These are the activations of a small neural network, seen along a few directions. Each row is one input.
In each table, some parts of the input vary, and every possible input appears once, in random order.
A made-up example of a description, with smaller parts first: values(2) and (point or ring(11) or (line(4) and ring(8))).
Shared parts are said once, and a part with two or three values counts as separate values.

Other details of the inputs shift rows strongly along two fixed directions, in all tables alike. That doesn't count.

Table:
r1: [-30  -6  21  41 -22 -22 -37   9 -42  32  30]
r2: [  4  -2  13 -11   7 -23  15 -15  22  -4  -4]
r3: [ 11   3 -14 -24  13 -17  -2  -7  21  -4  13]
r4: [  9   9 -13  22   3  48  18  27 -19 -16 -33]
r5: [ 12 -10  -6 -32   7 -11  -1  -3  19  11   6]
r6: [ 10  -8 -14 -23  17 -11  -3 -11  21   1  12]
r7: [-31   7  15  42 -28 -15 -48  -7 -35  31  31]
r8: [ 12 -10   8 -10   0 -22  15 -11  21 -11   3]
r9: [  2 -11   0 -12  11 -20  11 -23  17   1  -9]
r10: [ -2  -7   6 -24   6  -7 -11 -30  18  -7  -4]
r11: [-19   5   8  44 -17 -15 -36  16 -27  39  52]
r12: [ -5   3 -14  17  -6  50  26  27 -14 -13 -31]
r13: [ 24 -12   4  -8   9 -26   1  -4  15 -13  -6]
r14: [ -4   0   5  61 -21 -28 -33   3 -41  30  30]
r15: [ -5  20 -18   4   4  54  11  41  -9 -13 -12]
r16: [-12  25  -9   7  -2  49  20  16 -25 -21 -24]
r17: [ 13  -5  -1 -32   4 -15  -1   2  20   4   9]
r18: [ -2  -5  14 -26   3 -13 -14 -15  21 -12  -6]
r19: [  1 -11   4 -23  11 -15   3 -24   8  -7  -2]
r20: [  9 -17   3 -13   0 -25   9  -4  20 -10  -4]
r21: [ 10 -19  -5 -11   4 -19  11 -20  16  -6  -3]
r22: [-14  12  -5   5   1  54  17  22 -22 -14 -30]
r23: [  3   0   1 -12   7 -27  11 -19  17  -4  -9]
r24: [  3  -2  16 -22   8 -18   6 -16  13 -12   4]
r25: [ 13  21  -4  25   0  47  23  26 -17 -23 -22]
r26: [  2  28 -10   1  -5  58  21  32 -12  -6  -7]
r27: [  0   2  18 -23   3 -10  -7 -21  23 -12   2]
r28: [ 25 -14  -5  -6  13 -20   3 -19  12  -9  -5]
r29: [  1 -14   4 -14  10 -22   9 -14  20   3 -14]
r30: [-29  -6  18  52 -23 -26 -29  10 -33  40  23]
r31: [  8 -11 -10 -25  16 -13  -5  -1  23   3   8]
r32: [-15   8   0  36 -26 -17 -35   9 -36  47  45]
r33: [  0  19 -23   0  -1  61  18  23 -17  -1 -13]
r34: [ 11  -9  -5 -11  -1 -25  12 -15  16 -11  -2]
r35: [-17  16  -3   4  -4  62   4  16 -13 -15 -31]
Each input here is: ring(5) and (values(2) or line(5)).
Question: The inputs of r10 and r18 match in every part but the ring(5) part. If r21 is changed in the same way as r10 into r18, which row does it become?
Answer: r20
Question: Start at r16 and move only the ring(5) part, one step at a time. The first step leads to r24. Which rows follow, in order?
Answer: r1, r22, r19
Question: Change only the values(2) part in r11. List by row number the other rows that result.
Answer: r26
Question: Change only the line(5) part in r27. List by row number the other rows that result.
Answer: r2, r8, r24, r25
Question: Change only the line(5) part in r22. List by row number the other rows that result.
Answer: r4, r12, r29, r35

Table:
r36: [ 17   3 -10 -19  13  16  19  -2  18 -25 -22]
r37: [-10 -15  13  14 -10 -43 -27 -21  -7  26  28]
r38: [ 15   0  -6 -21   9  14  26   3  18 -22 -23]
r39: [ -6  12  -2  25  -6  27   7  21 -19   0  -5]
r40: [-10 -12  20  14  -9 -44 -27 -15  -4  25  30]
r41: [-11 -10   8   9  -5 -19 -13  -6  -7  13  10]
r42: [-13  18 -11   4  -5  40  -7  24 -16  10   9]
r43: [ 11   0   2 -34  12 -10  13 -14  29 -22 -11]
r44: [  1   0   7  -5   1 -10  -7  -9   0  -1   4]
r45: [-13   9   2  20 -11  30   4  17 -20   1  -9]
r46: [ -6  15  -5  24  -9  26   5  21 -19  -2  -4]
r47: [ -2 -13  11   3  -3 -35 -24 -21   4  12  18]
r48: [  9  -8  -1 -33  15  -9  13 -17  27 -15 -19]
r49: [ -6   9  -9  25  -7  28   7  15 -22   1  -6]
r50: [ 22  -3  -3 -31  15 -12  14 -13  24 -21 -11]
r51: [  0  -1  -6  -3  -2 -11 -20   6  -1  23  31]
r52: [ -8   7  -8  25  -6  27   6  17 -21   4 -12]
r53: [ 10 -11  -3 -17  10 -14  11  -7  17  -9  -8]
Question: The inputs of r49 and r37 match in every part but one. If r53 is changed in the same way as r49 into r37, which row does it become?
Answer: r41
Question: What is each input in this table made of?
Answer: values(2) and (point or ring(8))

Table:
r54: [  8   9 -14  -8   6  29  14   9   2 -14 -14]
r55: [-14  -4   4  21 -10 -10 -26  -1 -18  25  23]
r56: [ 16 -12   2 -23   7 -38  -8 -20  21   2  16]
r57: [ -9  -6  10  36 -13 -21 -16  -2 -20  17  14]
r58: [-12  -4   3  23 -11 -15 -21   8 -16  26  25]
r59: [  7  11  -7 -10   5  28  17  15   4 -14 -12]
r60: [  3   9 -11  -8   4  26  23   9   2 -11 -16]
r61: [ 15 -11   5 -24   8 -39  -7 -17  21   2  16]
r62: [  3  14  -5 -13   5  29  12  10   1 -16 -14]
r63: [  1  13  -3 -13   4  30  14  12   4 -15 -13]
r64: [  6   7 -14  -8   8  29  15  10   2 -12 -15]
r65: [  9 -12   3  -7   4 -14   9  -9   9  -6 -11]
r66: [-20  11  -1  28 -15  23  -4  14 -29  16   6]
r67: [  8  -4  -5 -15   9  -9   2  -3  14   0   0]
r68: [  3  -9   7  -8   4 -12   5 -13  10  -9 -11]
r69: [  3   0   5  -6   6  -6   9 -11  11 -15 -14]
r70: [ -6 -14  16  29 -11 -52 -26 -17  -9  24  27]
r71: [-21  10  -2  27 -13  24 -11  21 -26  14   7]
r72: [-13  10  -2  30 -14  22  -7  25 -25  15  10]
r73: [  4 -11   6 -10   3 -11   5 -12   9  -7 -12]
r74: [  7 -16  13 -14   6 -43  -5 -28  21  -4   3]
r75: [-13   3   2  41 -14  17  -2  15 -31   9  -3]
r76: [  2  -3  -2 -18   8  -6  -1  -7  14  -1  -1]
r77: [  7   0  -1 -19   5  -6  -2  -9  11  -6   2]
r78: [  3  -2   3 -20   4  -6   1  -4  16  -3   2]
r79: [  3  10 -10 -11   5  32  11   5   2 -14 -15]
Question: What is each input in this table made of?
Answer: values(2) and (point or line(4) or ring(8))
Question: The inputs of r71 and r58 match in every part but the values(2) part. If r55 is changed in the same way as r71 into r58, which row does it become?
Answer: r64
Question: Change only the line(4) part in r70. List by row number the other rows that result.
Answer: r57, r65, r75
Question: Change only the line(4) part in r73. List by row number the other rows that result.
Answer: r68, r69, r74

Table:
r80: [ 12   5  -9  -4   9  18  22   5   0 -16 -17]
r81: [ 14 -16   7 -14   6 -54   0 -19  23   1  15]
r82: [  7 -22   1 -19  12 -48  -6 -25  22   9  11]
r83: [-10  10  10  19 -10   0  -4   6 -14   0   4]
r84: [ -2  -1  -6  19  -8   6  -9   5 -15   8   1]
r85: [  5   2 -11  -8  10  22  13   8   6 -12 -24]
r86: [-13  -1   3  17  -3   8 -12   5 -12   6   0]
r87: [ -9   3  -3  18 -10   7  -5  -4 -14   9   4]
r88: [  6 -14   8 -23   4 -44 -13 -33  19   0  10]
r89: [-17   4   4  13  -5   6 -10   1 -15   8  -1]
r90: [ 10 -25   9 -23   5 -46  -8 -17  24  10   8]
r91: [-13  -4   8  13  -9   7  -8  10 -11   8   2]
r92: [  5   6  -3 -38  13  28  31   2  21 -31 -36]
r93: [-14  -1   4  14 -11   7   0   6 -11  14   2]
r94: [ -2   2   7  21  -5   6 -10   4 -16   0   3]
r95: [-10  -6  -1  15  -7   3   2  12 -14  14   3]
r96: [ -7   8   6  23 -11   1   2   5 -10   5   6]
r97: [ -6   8  -1   6  -5  13 -17  14  -9   9  18]
r98: [ -4   6   4  21  -7   5  -2  -1 -15   7   5]
r99: [ -7  -1   0  18  -8   8 -13   1 -15   2   3]
r100: [  3   1   1  22  -5   3  -6   7 -16   7   2]
r101: [ 17 -12   0 -30   9 -41 -16 -14  27  12  25]
r102: [-6 21 -6 -7 -1 32  1 16 -8 -4  1]
r103: [ -4  -2  -9  19  -6   4  -3   2 -17   9   5]
r104: [-14   2  -1  17  -5   7  -5   0 -11  13   2]
r105: [ 17   9  -3 -26  14  24  31   6  25 -42 -31]
r106: [ 22   8  -9 -25  15  21  35   9  24 -36 -34]
r107: [ -7   8   9  17  -7   4  -7   0 -19   2   2]
r108: [ 14 -13  -3 -30  10 -42 -10 -15  24  12  28]
r109: [ 15  16 -16 -42  16  34  28   5  27 -25 -17]
Question: What is each input in this table made of?
Answer: ring(5) and (point or line(5))
Question: Change only the ring(5) part in r83. List by row number the other rows that result.
Answer: r81, r96, r105, r106
Question: Change only the line(5) part in r85. List by row number the other rows that result.
Answer: r84, r90, r100, r106
Question: Change only the line(5) part in r92. List by row number the other rows that result.
Answer: r83, r88, r89, r107
